A small network was trained on invented records. Each row is its activation on one of them, seen along a few directions.
Records have a field called Nevu. Each example row is followed by its value.
Other fields move the rows too, some of them a lot.
Strong random noise was added to every row along 2 fixed directions; ignore it. To show where, here is one row again and again, with new noise each time:
[-277 -418  254  -35  204 -149  294    1  390  223  299 -182   98  -62
   93   11  -63  -28  389  -94  -72   56  167  120  -29 -210]
[-186  -80 -139   26  -34   92   12   49  261  -66  304  412  133  262
 -289 -229 -182  205  269 -145 -407  370  258 -545  117 -136]
[ 273  674  -99   11 -352 -165 -349  693 -161 -130 -571  519 -333  -38
 -352 -149 -202 -409 -368  283 -582 -403 -321   41 -250  711]
[-174 -203  164  -23   90 -134  162  125  284  140  148  -17   26  -35
  -12  -34  -96  -78  248  -32 -185   -1   88   59  -57  -44]

[ -72  -52  -64 -269 -334 -283  212  223   24  148 -544 -396 -124    3
  320  224 -202  187  -54  226  -41 -362 -299  355 -349  393] => m2
[ -93  -18   18  177  162  243  -88 -113  170 -135  521  542  149  172
 -320 -321   -3    1  179 -241 -231  457  339 -563  241 -273] => m8
[ 368  487  230  137   54  -99 -320  401 -228  -56 -314  172 -289 -354
 -135  -49  100 -688 -376  190  -74 -431 -283  430  -84  411] => m1
[   1 -108  115  125  292  197  -57 -174  128  -87  479  200  133  -20
 -139 -191  108  -92  158 -210   27  333  237 -241  283 -328] => m7
[-476 -525  316 -161  121 -245  473   29  616  308  311 -176  116   33
  164  -20 -225   92  518 -107 -194   45  207   60 -187 -153] => m8
[ -83 -114 -499  -23 -219  167   -8 -227  -46 -132   76   80  196  386
  -90  -50  -76  609  113 -106  -42  363  149 -524  115 -171] => m5
[-210  145  -38   27  -43  117  -26  111  192  -81  242  647   45  254
 -385 -211 -223   76  137  -81 -561  318  248 -649  122  -26] => m3
[   9  288  -75   92  -79  172 -219  141   85 -183  169  681  -14  180
 -372 -333 -134  -53  -18  -82 -451  279  154 -549  122   77] => m7
[ -26    5 -182  243  141  331 -187 -159   95 -234  563  617  225  248
 -435 -338  -15  135  185 -287 -265  608  375 -748  383 -344] => m3
[ 328  307    9   41  -47   23 -203   -6 -450  -59 -389 -216 -177 -223
  164  165  224 -233 -435  161  371 -308 -305  403  -47  196] => m2
[ 321  651 -237  -63 -419 -153 -292  420 -472 -120 -800  118 -328  -34
  -99  160  -61 -167 -563  369 -184 -517 -450  214 -265  660] => m5
[  98  -44 -463  148 -115  314 -165 -365 -229 -219  126  144  220  296
  -41  -96   62  499  -36 -170  115  448  107 -513  271 -204] => m6
[ -43 -428  257   18  320  -43  245 -427 -104  229  104 -762   93 -273
  492  330  315   -6   53  -43  723 -115  -31  574   38 -362] => m6
[  68  131  128  -44  -39 -196  -45  329  101   56 -195   14 -166 -141
  -34  -59  -77 -299  -17  119 -166 -319 -129  291 -188  269] => m1
[ 106 -135  -50   76  119  103   -8 -264 -192  -40   64 -254   96  -53
  145  120  197   91  -60  -54  352   79  -22  102  134 -188] => m4
[-157   26 -131 -203 -311 -132  140  112   29   68 -313  -69  -65  170
   86  123 -192  254  -29  133 -145 -111  -92  -34 -229  200] => m4

Which value of Nevu does each new row have?
[-437 -409  378 -201  139 -217  416   -9  540  306  266 -200   37  -35
  196   21 -157   -1  417  -72 -100  -14  199  116 -159 -175] => m7
[ 399  645   22  181  -49   48 -465  396 -280 -214 -264  515 -247 -162
 -346 -200   44 -544 -412  135 -255 -221 -202   32   18  407] => m1
[-178 -478  305  169  465   59  191 -277  297  131  646 -116  222 -127
   38  -56  136 -111  384 -266  157  295  318   14  231 -508] => m3
[-142  -60  304  -22  175    6  128   15  164   74  197   99  -18 -100
    1  -15  -32 -181  125  -33 -116   33  104  -15   61  -77] => m7
[-228  -60  155 -178  -89 -233  194  315  363  139  -50   91  -65   44
  -45  -48 -258  -56  195   63 -388 -142    1   22 -235  197] => m8
[ 141   61  259  148  217   18 -109   28   24   -2  166   94  -50 -227
  -17 -126  133 -397  -45  -61   53  -51    0  184   63  -12] => m7
[-377 -202   -7 -101 -100  -41  209  100  462   70  263  322  119  281
 -152 -204 -311  243  375 -122 -463  277  250 -455  -73  -61] => m8
[  49  228  -84  -21 -106   -8 -158  242   76  -89  -56  318  -89   77
 -252 -178 -118  -91  -12   39 -296  -30   20 -168  -39  162] => m1
